These are the activations of a small neural network, seen along a few directions. Each row is one input.
In each table, some parts of the input vary, and every possible input appears once, in random order.
Descriptions start from the smaller parts, as in this example, which fits no table here: line(6) and (point or line(11) or (values(3) and ring(8))).
Shared parts are said once, and a part with two or three values counts as separate values.

Other details of the inputs vary at random and push rows far along two fixed directions, the same in every table; ignore that.

Table:
row 1: [ 0.08  0.45 -1.54 -0.92 -2.97  1.75  1.10 -1.76 -2.36  1.02  0.39 -0.18]
row 2: [ 1.09 -0.88  1.66  0.29 -2.12  0.19  1.74 -2.53 -1.85  0.89  1.29 -0.22]
row 3: [-1.06  0.35 -1.88 -0.84 -2.65  0.98  2.53 -1.36 -1.40  0.42  1.22  0.39]
row 4: [ 2.06 -4.93  1.72  1.92 -1.59  3.04 -4.15  3.17 -0.18 -0.72  0.34  1.31]
row 5: [ 1.96 -0.67  0.93  0.41 -2.38 -0.34  1.56 -2.31 -1.47  2.35  1.86 -0.40]
row 6: [ 1.25 -0.63 -1.21 -1.31 -1.97 -0.14  1.89 -2.68 -1.96  0.77 -0.32 -0.28]
row 7: [ 1.47 -4.51 -0.69  0.79 -1.83  3.04 -4.11  2.37  0.63 -0.57 -0.96  2.19]
row 8: [ 0.54  1.74  0.58  1.61  3.45 -0.39 -2.24  3.06  2.31  0.50 -0.08  1.23]
row 9: [ 0.09 -0.30 -0.75 -1.30 -2.56 -0.01  1.49 -2.53 -2.13  1.44 -0.60 -0.33]
row 10: [-2.10  7.64 -2.98 -1.30  3.18 -2.28  4.58 -1.75  0.01 -0.72 -1.00 -1.48]
row 11: [-2.27  5.84 -0.23 -1.21  1.49 -1.67  3.78 -0.57  1.05 -0.90  1.16 -2.62]
row 12: [ 0.10 -1.09 -0.88 -0.81 -3.23 -0.07  1.66 -2.66 -1.38  0.56 -0.26 -0.07]
row 13: [ 0.74 -1.04  1.28 -1.29 -2.90 -0.14  1.89 -1.82 -0.70  0.30  1.61 -1.78]
row 14: [ 1.25 -6.61  0.25  0.13 -1.59  1.66 -3.58  2.26  0.71  0.39 -1.21  2.84]
row 15: [-1.18  2.43  0.76  0.35  3.48 -0.94 -1.50  3.48  2.41 -1.95 -0.78  0.04]
row 16: [-0.65 -0.86 -1.31  0.15 -1.61  1.23  0.44 -2.88 -2.21  0.25  2.92 -1.44]
row 17: [-0.27 -0.12  1.84  0.12  2.80 -1.65 -1.91  2.77  2.31 -1.31 -1.49  0.25]
row 18: [-0.99  1.50  1.55  1.07  4.13 -2.30 -0.81  2.42  2.04 -1.06 -2.26 -0.27]
row 19: [-0.78  2.76  0.99  1.48  4.30 -0.40 -1.35  2.60  2.16 -1.04 -0.81  1.02]
row 20: [-1.34 -1.05 -0.10  0.65  4.56 -1.56 -2.98  0.72  2.02 -0.62 -1.01 -0.20]
Description of these inputs: values(2) and (point or line(4) or line(5)).
The inputs of row 18 and row 4 match in every part but the values(2) part. If row 12 is changed in the same way as row 18 into row 4, which row does it become? -> row 7

Table:
row 21: [-0.91 -1.39 -1.54 -0.10  1.59  1.05 -1.97  2.81  1.38 -1.92 -3.35  1.58]
row 22: [-2.43  5.06  0.74  0.15  3.09 -3.19  3.11 -3.52  0.20 -0.82  1.62 -3.26]
row 23: [ 1.75  1.00  1.43  1.34  1.77  1.07 -3.11  3.45  1.38 -0.99 -0.86  0.30]
row 24: [-1.94  5.34 -3.81 -2.65  1.85 -3.21  3.23 -2.71  0.41  0.77 -1.29  0.07]
row 25: [ 3.52 -9.35  4.17  1.01 -5.63  2.09 -3.06  1.25  0.13  1.25  1.53  1.89]
row 26: [-0.66 -3.02  0.23 -0.54 -4.10  0.97  1.95 -4.20 -3.05  0.56  5.26 -2.61]
row 27: [ 1.20 -1.69  3.39  0.06  2.51 -1.81 -1.76  3.04  1.79 -0.48 -1.40 -0.17]
row 28: [ 0.65  0.67  0.49  2.19  2.54  1.45 -3.61  2.65  1.62 -0.87  0.74  0.64]
row 29: [-2.22 -0.82 -0.49 -0.50  0.81  0.94 -2.90  2.91  0.86 -1.95 -3.51  1.85]
row 30: [ 1.41 -2.37 -2.76 -2.31 -4.71  2.22  2.88 -4.34 -2.87  0.97  0.55  0.28]
row 31: [-0.57  7.20  0.70 -0.77  1.65 -1.96  4.70  0.23 -0.12  0.16  0.26 -1.41]
row 32: [-0.15 -1.46 -2.31  0.11  1.37 -0.29 -2.33  2.84  1.39 -1.60 -3.20  1.46]
row 33: [-1.10  5.29  1.47 -0.61  2.48 -3.72  3.53 -2.50  0.01 -0.79 -0.12 -3.77]
row 34: [ 1.70 -0.62  1.36  0.28 -6.66  1.93  3.62 -1.64 -1.93  1.83  3.36  0.44]
row 35: [ 0.65 -1.07  0.44  2.80  4.22 -0.67 -2.89  0.57  0.11  1.09 -2.00  2.75]
row 36: [-0.82 -1.67 -2.37 -0.55  2.13 -0.13 -3.31  1.60  2.07  1.97 -3.31  1.36]
row 37: [-0.07 -1.09 -1.17  0.09 -4.92  3.26  1.89 -2.43 -3.38  0.81  5.73 -1.39]
What is each input in this table made of? -> point or line(6) or (values(2) and line(5))
Change only the values(2) part in row 22. List by row number the other rows that result. -> row 28

Table:
row 38: [-1.13  3.53 -1.54 -0.78 -2.40 -1.00  4.60 -4.88 -2.98  2.09  4.50 -2.81]
row 39: [ 3.07 -5.22  0.56  1.11 -3.49  3.36 -2.38 -1.96 -2.74 -0.13  2.62 -0.29]
row 40: [ 2.71 -4.39  2.11  1.75  3.08  2.65 -7.89  7.50  3.31 -2.77 -2.39  2.48]
row 41: [-3.22  5.82 -0.74  0.78  5.49 -2.89  2.20 -0.41  1.30 -0.65  0.43 -0.70]
row 42: [ 1.81 -6.23  2.71  0.93  3.75  0.96 -8.06  6.58  3.38 -1.89 -2.67  1.09]
row 43: [ 0.07 -2.35  1.49 -0.51 -4.68  0.32  1.53 -3.09 -2.37  0.27  1.93 -1.53]
row 44: [-0.52  2.41  0.61 -0.37 -3.49  1.10  4.02 -2.30 -2.62 -0.02  1.98 -1.53]
row 45: [-1.61  3.12 -2.83 -1.23  4.65 -2.28  0.04  1.40  1.81  0.14 -5.09  1.78]
row 46: [ 0.29  2.40 -0.38 -1.05 -4.35  0.90  3.93 -2.26 -1.70  1.06  3.42 -1.57]
row 47: [-3.53  4.76  0.24 -0.10  4.04 -4.40  3.12  0.49  2.16 -0.99 -0.68 -1.67]
row 48: [ 2.13 -5.85  1.46 -0.73 -4.58  1.96 -1.16 -1.09 -0.33  0.78  2.52 -0.05]
row 49: [-3.06  7.20 -0.03 -0.04  4.17 -2.46  3.35  1.74  2.14 -1.22 -0.40 -0.50]
row 50: [ 1.21 -5.76 -3.30 -0.62 -4.02  3.76 -2.51 -1.98 -2.60  0.97  0.24  2.04]
row 51: [-0.70 -2.20 -2.98 -2.80 -5.17  0.51  2.72 -4.30 -3.08  0.68 -0.14 -0.41]
row 52: [ 0.80 -0.23  1.65  1.54  3.03 -1.40 -1.86  2.54  2.48 -0.01 -1.78  2.21]
row 53: [ 1.21 -4.13  0.71  1.88 -2.82  2.63 -2.49 -0.98 -1.90  0.82  1.95 -0.15]
row 54: [ 0.60 -0.20  2.13  1.48  2.99 -0.93 -2.67  2.87  1.84  0.07 -2.53  1.50]
row 55: [-2.07  8.45 -0.08 -0.87  4.86 -4.44  4.84 -1.22  2.06  1.25 -0.73 -1.68]
row 56: [ 3.00 -1.42  1.05  0.05 -3.98  0.66  1.83 -2.98 -3.28  1.03  1.24 -1.12]
row 57: [-1.06  0.28 -2.84 -0.42  2.92  1.01 -3.16  4.33  3.11 -1.51 -4.42  2.93]
The inputs of row 55 and row 38 match in every part but one. If row 52 is changed in the same way as row 55 into row 38, which row does it become? -> row 41
What is each input in this table made of? -> values(4) and (point or line(4))
Change only the values(4) part in row 57. List by row number the other rows that result. -> row 45, row 50, row 51
Change only the line(4) part in row 46. List by row number the other rows that result. -> row 40, row 44, row 49
Change only the line(4) part in row 47. List by row number the other rows that result. -> row 42, row 43, row 48

Table:
row 58: [ 1.17  0.23 -1.97 -0.35 -1.76  1.81  0.66 -2.33 -2.50  1.42  1.26  0.12]
row 59: [ 0.13  0.55 -0.28  0.64 -2.55  1.18  1.01 -2.43 -2.97  0.15  0.91 -0.81]
row 60: [-0.51  0.12 -1.85 -0.26 -2.26  1.66  1.17 -2.30 -3.18  0.77  1.13 -0.30]
row 61: [ 0.51 -0.72  1.29 -0.61 -2.45 -0.65  2.83 -2.17 -1.84 -0.51  0.50 -1.15]
row 62: [-0.64 -4.07 -1.77  0.92  0.89  2.62 -4.72  2.63  1.50 -1.35 -0.04  2.15]
row 63: [ 0.73 -0.50  0.65  1.20 -1.65  0.79  0.94 -1.87 -2.83  0.27  2.16 -0.85]
row 64: [ 2.83 -4.20  3.05  1.35  1.13 -0.17 -3.54  2.48  2.38  1.71 -0.65  2.00]
row 65: [ 1.24 -4.62  3.27  1.59  0.75 -0.16 -3.48  2.80  1.91  1.05 -0.92  1.78]
row 66: [-0.03  4.66  0.12  1.23  4.95 -2.02  0.65  0.29  0.94 -0.34 -0.04 -0.62]
row 67: [ 1.69 -3.91  1.43  0.88 -0.22  0.96 -3.95  2.92  0.79 -0.23 -3.51  2.22]
row 68: [ 1.66 -0.54 -1.27 -1.47 -2.67  0.45  1.73 -2.10 -1.93  1.92 -0.79  0.84]
row 69: [ 0.35 -4.83 -1.12 -0.77  0.00  0.94 -3.87  2.95  2.54 -0.17 -1.79  1.95]
row 70: [ 2.10  0.64  0.10 -0.83 -3.00 -0.30  2.17 -2.67 -1.95  1.40 -0.88  0.12]
row 71: [ 0.15 -1.06 -1.01 -1.21 -3.01  0.46  1.77 -1.70 -2.33  1.27 -1.08  0.69]
row 72: [ 0.77 -0.70  0.42 -0.05 -1.54  0.59  0.79 -1.82 -1.85 -0.27  2.73 -2.50]
row 73: [ 0.24 -1.56 -1.06 -2.48 -3.04  0.14  1.49 -1.70 -1.43  0.54 -0.35 -0.89]
row 74: [-3.25  2.91 -2.05 -1.18  2.86 -2.34  1.51  0.58  2.34 -1.22 -2.36  0.81]
row 75: [-0.63  7.33  1.30 -0.13  0.30  0.15  3.06  5.46  2.91 -1.45 -0.44  0.58]
row 76: [-0.23 -4.22 -1.96  0.34  0.88  2.34 -5.03  2.79  2.04 -0.61  0.24  1.14]
row 77: [ 0.76 -0.25  1.19 -0.07 -2.39 -0.94  2.76 -2.04 -2.31  0.80  0.09 -0.48]
row 78: [ 0.28 -3.78 -0.84  0.69  1.15  2.87 -4.72  2.80  0.69 -1.34 -0.90  1.43]
row 79: [-1.02  2.77  0.88 -0.88  3.59 -3.47  1.37  0.91  2.11 -1.06 -1.72 -1.60]
row 80: [ 1.62 -1.09  1.60  1.35 -1.05  0.57 -0.03 -2.00 -1.00  1.95  3.59 -0.48]
row 81: [ 0.06 -0.04  0.54  0.43 -1.58  0.63  1.69 -2.36 -2.48 -1.00  2.61 -1.81]
row 82: [ 0.62  0.03 -2.44 -1.17 -2.93  0.12  2.57 -2.68 -1.22  2.18  0.12  1.29]
row 83: [-2.42  3.06 -1.06 -1.59  3.17 -2.17  1.33  0.72  1.46 -1.38 -3.17  0.03]
row 84: [-0.39 -0.47  1.42 -0.11 -1.45 -0.52  1.12 -2.40 -0.83  0.64  4.15 -2.66]
row 85: [-1.46  0.19 -2.91  0.17 -2.40  1.44  1.38 -2.49 -2.26  1.03  1.89  0.37]
row 86: [ 1.25 -5.11  3.08  0.25  0.66 -0.61 -3.79  2.82  2.88  0.25 -0.12  0.40]
row 87: [-1.32  3.17  0.12 -1.31  2.77 -2.88  0.83  0.72  2.12 -1.26 -3.02 -1.24]
row 88: [-2.91  3.36 -2.21 -0.54  2.93 -2.47  1.48  0.73  1.92  0.19 -2.78  1.40]
row 89: [-0.44 -0.07  1.60  1.20 -1.46 -0.19  1.40 -2.57 -1.82  1.35  3.59 -1.22]
row 90: [ 0.89  4.10  0.82  0.49 -4.87  3.93  2.94  2.18 -1.39 -0.68  4.21 -0.44]
row 91: [-2.20  4.06 -0.41  0.36  3.63 -1.23  0.09  0.35  0.98 -2.51 -1.25 -1.07]
row 92: [-1.75  3.85 -0.58 -0.26  3.62 -1.56 -0.32  0.55  1.51 -1.80 -0.99 -1.93]
row 93: [ 0.94 -1.73 -2.80  0.47 -2.23  2.58 -0.81 -1.54 -1.20  1.70  1.82  1.32]
row 94: [-0.40  5.13 -0.74  0.74  4.05 -1.37  0.07  0.10  1.00 -0.47 -1.43 -0.30]
row 95: [-2.33  2.71  2.16 -0.07  3.73 -3.66  1.68  0.44  2.72 -0.72 -0.73 -0.85]
row 96: [ 1.33 -4.18  1.51  0.24 -0.08  1.03 -3.77  2.74  1.29 -1.64 -3.07  1.58]
row 97: [-0.21 -0.87 -1.77 -1.29 -2.06  1.58  0.41 -1.86 -2.00  0.03  1.66 -1.61]
row 98: [-2.79  3.46  1.51  0.95  4.60 -2.36  0.55  0.23  2.02 -1.22  1.34 -1.56]
row 99: [ 3.59 -3.83  2.02  1.13  1.00  0.20 -3.40  2.82  1.26  0.59 -1.95  2.15]
The inputs of row 98 and row 95 match in every part but one. If row 78 is changed in the same way as row 98 into row 95, which row does it become? -> row 83
The inputs of row 79 and row 72 match in every part but one. If row 74 is changed in the same way as row 79 into row 72, which row does it become? -> row 62
What is each input in this table made of? -> values(2) and (point or (line(4) and line(5)))
Start at row 76 and move only the line(5) part, one step at a time. The first step leads to row 97. Which rows follow, in order? -> row 92, row 72, row 84
